Each row below holds a small network's activations on one input, seen along a few directions.
In each table, some parts of the input vary, and every possible input appears once, in random order.
A made-up example of a description, with smaller parts first: line(6) and (point or line(11) or (values(2) and ring(8))).
Shared parts are said once, and a part with two or three values counts as separate values.
In the rows, 128 means zero.

Table:
row 1: [109 100 153 139 109 101 157 133 132 142 127 163 105 155 131 143]
row 2: [146 146 153 124 158  79 158  91 145 157 153 104 117 121  88 222]
row 3: [123 103 169 161 126 111 145 138 131 124 126 140 107 146 142 139]
row 4: [110 137 147 111 148 148 136 131 132 101 119 146 154 131 111 113]
row 5: [133  95 137 162 120 113 120 153 127 118 130 132 113 114 163 144]
row 6: [ 98 135 131  90 131 139 147 126 132 116 119 168 150 141 100 117]
row 7: [143 132 102 150 110 149 101 121 121 140 123 108 121 128 151  93]
row 8: [140 124  91 141 102 156 108 127 114 146 120 109 121 126 150 101]
row 9: [111 123 104 110 131 176 110 140 122 101 125 140 162 102 130 132]
row 10: [143 140 119 124 115 110 119 138 121 139 122 109 106 144 134  78]
row 11: [159 185 116 100 152  94 150  67 138 176 144  76 126 135  80 165]
row 12: [149 132 102 140 116 129 109 132 120 139 117 107 120 128 149  86]
row 13: [128 103 155 145 121  96 130 158 128 119 135 136  99 130 147 134]
row 14: [127  95 137 172 114 132 112 142 128 120 137 133 115 113 164 151]
row 15: [134 177 129  73 180 121 152  84 146 130 150 110 161 109  60 190]
row 16: [120 129 116 109 143 151 110 144 126  96 122 138 161 104 130 116]
row 17: [126 138 118 119 103 116 147 114 126 161 115 139 111 169 118  89]
row 18: [113 129 116 119 138 170 103 134 128  97 128 139 162 103 131 123]
row 19: [124  88 125 164 106 138 120 149 122 125 134 134 115 112 163 160]
row 20: [138 141 134 141 122 126 135 119 123 144 114 116 114 160 130  84]
row 21: [116 137 133  94 142 133 121 149 127  96 127 141 147 117 115 108]
Q: What do these inputs look like to the network?
A: values(3) and (point or line(6))
Q: The inputs of row 8 and row 9 match in every part but the values(3) part. If row 7 is changed in the same way as row 8 into row 9, which row does it become?
A: row 18

Table:
row 22: [103 101  98 151 107 227  83 157 112  85 108 155 169 110 170  80]
row 23: [108 176  94  43 165 168 142  82 135 126 144 129 198  94  56 194]
row 24: [ 99  80 141 153 138 191  85 191 119  43 114 164 165  89 182  97]
row 25: [129  28 143 219  71 109  89 213 110 108 122 145  63 114 239 103]
row 26: [145 180 108  78 157 139  92 136 120  99 122  93 160 114 110  62]
row 27: [ 87  92 148 155 103 177 119 166 120  83 102 185 142 140 165  62]
row 28: [ 98 166 148  50 170 109 179  89 151 125 140 167 169 131  42 189]
row 29: [138  52  96 222  44 138  84 172 106 149 114 141  75 132 231  86]
row 30: [109 159 142  50 200 124 146 119 151  82 157 143 190  75  56 224]
row 31: [162 151 185 144 145  24 208  63 148 216 145  93  63 189  76 210]
row 32: [134 178 107  78 130 128 130 114 125 141 106 121 134 167  98  26]
row 33: [151 187  54  79 128 181 103 102 115 139 112  88 159 122 105  50]
row 34: [170 173 129 143 146  73 167  39 147 208 157  65 103 143  90 216]
row 35: [170 157 185 141 174  35 170  81 155 170 172  72  84 127  79 247]
row 36: [118  42 143 214  42  98 124 196 106 146 106 160  46 172 221  74]
Q: The inputs of row 34 and row 29 match in every part but one. If row 35 is changed in the same way as row 34 into row 29, which row does it become?
A: row 25
Q: What do these inputs look like to the network?
A: values(3) and line(5)
Q: Change only the values(3) part in row 30. List by row number the other rows that result.
A: row 23, row 28

Table:
row 37: [ 83 126 138 103 148 193 134 130 134  78 114 182 185 122 109 114]
row 38: [129 107 110 181  82 153 128 113 118 165 106 134 104 167 166  83]
row 39: [123  98 197 184 122  80 158 130 138 141 130 146  86 164 141 157]
row 40: [123  98 178 137 114  51 162 151 132 145 135 150  74 157 128 153]
row 41: [145  88  82 188  79 156  93 140 112 150 128 108 102 108 190 133]
row 42: [155 124 103 147 132 153  73 161 115  96 125  92 137  86 169  89]
row 43: [ 96 108 109 107 147 192  97 155 125  68 132 153 188  69 137 165]
row 44: [139 148 111  98 126 121 108 159 118 111 111 122 126 137 130  38]
row 45: [142  75 171 190 125  81 130 156 134 125 156 120  83 107 168 208]
row 46: [126 111  90 134  69 123 131 135 111 171 113 136  95 163 156  76]
row 47: [ 81 132 119  60 137 160 135 152 127  82 119 184 176 117  98 108]
row 48: [154 218 114  65 190  67 159  22 167 176 163  92 162 115  37 216]
row 49: [139 144 133 141 134 152 100 136 123 108 109 117 133 141 143  42]
row 50: [157 214 137  56 187 110 184  53 137 177 152  56 140 138  19 210]
Q: What do these inputs look like to the network?
A: values(2) or (values(3) and line(4))
Q: Change only the line(4) part in row 47. List by row number the other rows that result.
A: row 40, row 44, row 46
